A small network was shown many inputs. Here are its activations along a few directions, one row for each input.
In each table, some parts of the input vary, and every possible input appears once, in random order.
A made-up example of a description, with smaller parts first: one of 5 places around a ring, together with either a single point or one of 11 places around a ring or (one of 2 separate values, together with one of 6 places along a line).
Shared parts are said once, and a part with two or three values counts as separate values.
(in the rows, 128 means zero)

Other details of the inputs vary at random and push rows far along three fixed directions, the same in every table; ignore that.

Rows:
row 1: [156 157 144 151  78  96 125 107 159 126 169]
row 2: [150 160 146 151  83  96 123  92 151 132 164]
row 3: [104  87  79 129 124 101 154 136  81 160 123]
row 4: [100  69  70 127 112 111 169 144 102 164 126]
row 5: [133 129 141 120 141 173 150 130 191 152  39]
row 6: [102 149 133 153 173 116 136 152  81 118 163]
row 7: [157 178 164 136 113 122  92 111 132  85 191]
row 8: [ 97  77  76 129 117 113 165 129  95 168 125]
row 9: [137 141 133 111 156 140 111 124 128 131 130]
row 10: [138 131 161 129  68 103 112  93 154 115 163]
row 11: [113 133 121 125 156 129 100 144  71 103 151]
row 12: [159 110 157 135  66 100 126  95 169 109 148]
row 13: [143 126 165 147  78 113 104  86 162 125 158]
row 14: [113 144 126 117 160 134  97 139  70 124 161]
row 15: [146 128 135 110 142 163 162 144 192 130  32]
row 16: [135 150 140 121 172 171 134 146 153 138  41]
row 17: [ 96  70  80 116 138 119 136 132  73 154 152]
row 18: [138 115 158 140  64 110 116  89 171 115 153]
row 19: [127 211 135 146 196 158  90 159  77  83 136]
row 20: [ 80  56 111 115 144  97 159 143  83 147 148]
row 21: [ 98  87  81 113 107 112 172 150  83 151 132]
row 22: [141 109 152  99 153 167 130 132 185 144  33]
row 23: [144 106 132  95 160 175 142 138 208 140  45]
row 24: [126 165 137 132 145 144 121 136 113 134 122]
row 25: [106  68  79 112 137 104 136 149  72 143 145]
row 26: [ 85  82  86 111  97 109 168 143  92 161 117]
row 27: [151 139 146 156  65 112 139 102 170 115 152]
row 28: [158 134 152 133  85  99 110  99 162 120 176]
row 29: [145 210 143 134 231 162  62 146  78  81 152]
row 30: [133 194 133 128 212 176  81 160  77  72 164]
row 31: [150 134 128 113 160 161 152 148 195 141  32]
row 32: [136 146 153 161  63 110 125  99 165 117 153]
Description of these inputs: one of 2 separate values, together with either a single point or (one of 3 separate values, together with one of 5 places around a ring).
Q: Changing only the choice among 2 separate values turns row 19 into row 11. The same change can be made to row 2. Which row results?
A: row 9
Q: Change only the choice among 2 separate values in row 16. List by row number the other rows that result.
A: row 22
Q: Change only the choice among 2 separate values in row 3. List by row number the other rows that result.
A: row 29

Rows:
row 33: [122 166 116 116 218 212 119 163 124 134  52]
row 34: [172 226 156 157 133 141  90 119 146 109 139]
row 35: [167 162 142 123  97 146 151 112 215 128  64]
row 36: [ 91 131 112  93 207 175 134 187  75 114  89]
row 37: [ 96 118  80 102 211 143 101 187  20 103 188]
row 38: [150 168 172 155 138 144 131 110 190 115 117]
row 39: [130  65 109 113  77  97 117 102 114 151 166]
row 40: [114 100 102 144  70  69 158 108 120 170 144]
row 41: [128  87 131 124 112  89 124 107 114 129 190]
row 42: [135 189 156 144 121 129  80 121  91  75 191]
row 43: [119  65  90  66 157 165 148 147 142 145  64]
row 44: [163 166 152 130 112 139 152 133 212 124  80]
row 45: [103  51 135 118  49  81 158  96 150 171 114]
row 46: [185 186 178 169 154 129  81 118 157  67 112]
row 47: [107 131  91 113 196 144 169 173  95 151  86]
row 48: [135 159 159 137 109 130  90 115 111 114 153]
row 49: [110 144 122 179 109  92 104 112  70 127 219]
row 50: [ 88  28  77  77 154 125 152 143 101 180  92]
row 51: [150 140 148 135  97 156 141 106 213 122  80]
row 52: [110  57 144 118  60  84 172 101 158 157 118]
row 53: [113 148 117 174 105  99 115 129  70 100 230]
Q: What is each input in this table made of?
A: either a single point or (one of 4 places along a line, together with one of 5 places around a ring)
Q: Change only the place on the line of 4 in row 45. List by row number the other rows that result.
A: row 40, row 49, row 50

Rows:
row 54: [146 202 118 136 180 162  93 143 105 102 136]
row 55: [126 145 138 108 173 178 158 152 182 135  45]
row 56: [132 115 162 141  94 104 121  98 148 117 143]
row 57: [ 93  91  81 116 125 113 160 163  72 147 129]
row 58: [139 147 149 143  80 109 126 114 146 123 139]
row 59: [102  65  95  96 123 120 145 142  93 164 110]
row 60: [139 121 151 135  98 106 120  95 160 135 158]
row 61: [145 145 146 143  84 109 125 110 147 137 134]
row 62: [ 98  91  66 115 123 130 148 144  69 157 120]
row 63: [150 128 137 128  88 125 106  97 143 120 148]
row 64: [128 128 147 115 156 166 158 138 190 138  22]
row 65: [141 137 156 157  92 102 131  96 154 133 132]
row 66: [118 132 116 133 137 124 141 129 125 148 127]
row 67: [ 91  62  98 109 147 117 147 138  80 157 111]
row 68: [155 128 152 129  94 104 118 110 159 117 156]
row 69: [139 194 141 151 198 145 109 148 105  95 138]
row 70: [107  71  70 105 123 118 142 141  76 140 150]
row 71: [126 105 131 125 147 118 135 129 126 124 129]
row 72: [131 133 151  96 179 179 139 144 182 125  60]
row 73: [146 134 145 169  80 114 118 114 162 128 150]
row 74: [130 115 163 130  83 115 126  96 165 127 145]
row 75: [128 139 138 114 185 171 155 154 172 127  34]
row 76: [ 85  65  93 113 124 108 143 131  69 163 153]
row 77: [134 117 107 112 129 135 116 123 122 130 131]
row 78: [128 148 152 152  89 114 131 107 147 126 151]
row 79: [117 184 137 147 208 135  79 153  41  72 197]
row 80: [137 197 128 136 164 168  98 144 106  93 130]
row 81: [142 149 131 107 164 163 140 149 174 145  47]
row 82: [141 125 139 127  81 124 110 102 143 111 149]
row 83: [140 139 151 147 130 102 102 105 125 113 166]
row 84: [ 91  68  86 108 144 113 154 146  78 151 150]
row 85: [ 97  82  86 119 131 117 175 146 105 163 118]
row 86: [153 145 141 145  87 101 133 116 155 125 148]
row 87: [145 129 141  87 178 171 127 147 181 139  44]
row 88: [142 177 133 119 173 167  91 144 111  83 142]
row 89: [ 96  75  88 131 123  96 163 133  93 163 119]
row 90: [136 137 150 149  83 111 137  97 162 145 136]
row 91: [146 140 129 142  76 118 132 111 151 114 144]
row 92: [139 119 155 126  79 108 116 108 149 122 145]
row 93: [123 105 122 135 139 139 110 142 122 130 135]
row 94: [123 204 129 138 203 139  64 167  24  69 217]
row 95: [154 138 124 141  83 116 134 109 158 122 141]
Q: What is each input in this table made of?
A: one of 2 separate values, together with either a single point or (one of 4 places along a line, together with one of 5 places around a ring)
Q: Changing only the choice among 2 separate values turns row 66 into row 60. The same change can be made to row 58. Which row results?
A: row 92
Q: Changing only the choice among 2 separate values turns row 95 into row 70. The same change can be made to row 89. Which row results?
A: row 83
Q: Change only the choice among 2 separate values in row 91. List by row number the other rows that result.
A: row 88
Q: Change only the place on the line of 4 in row 84. List by row number the other rows that result.
A: row 68, row 70, row 71
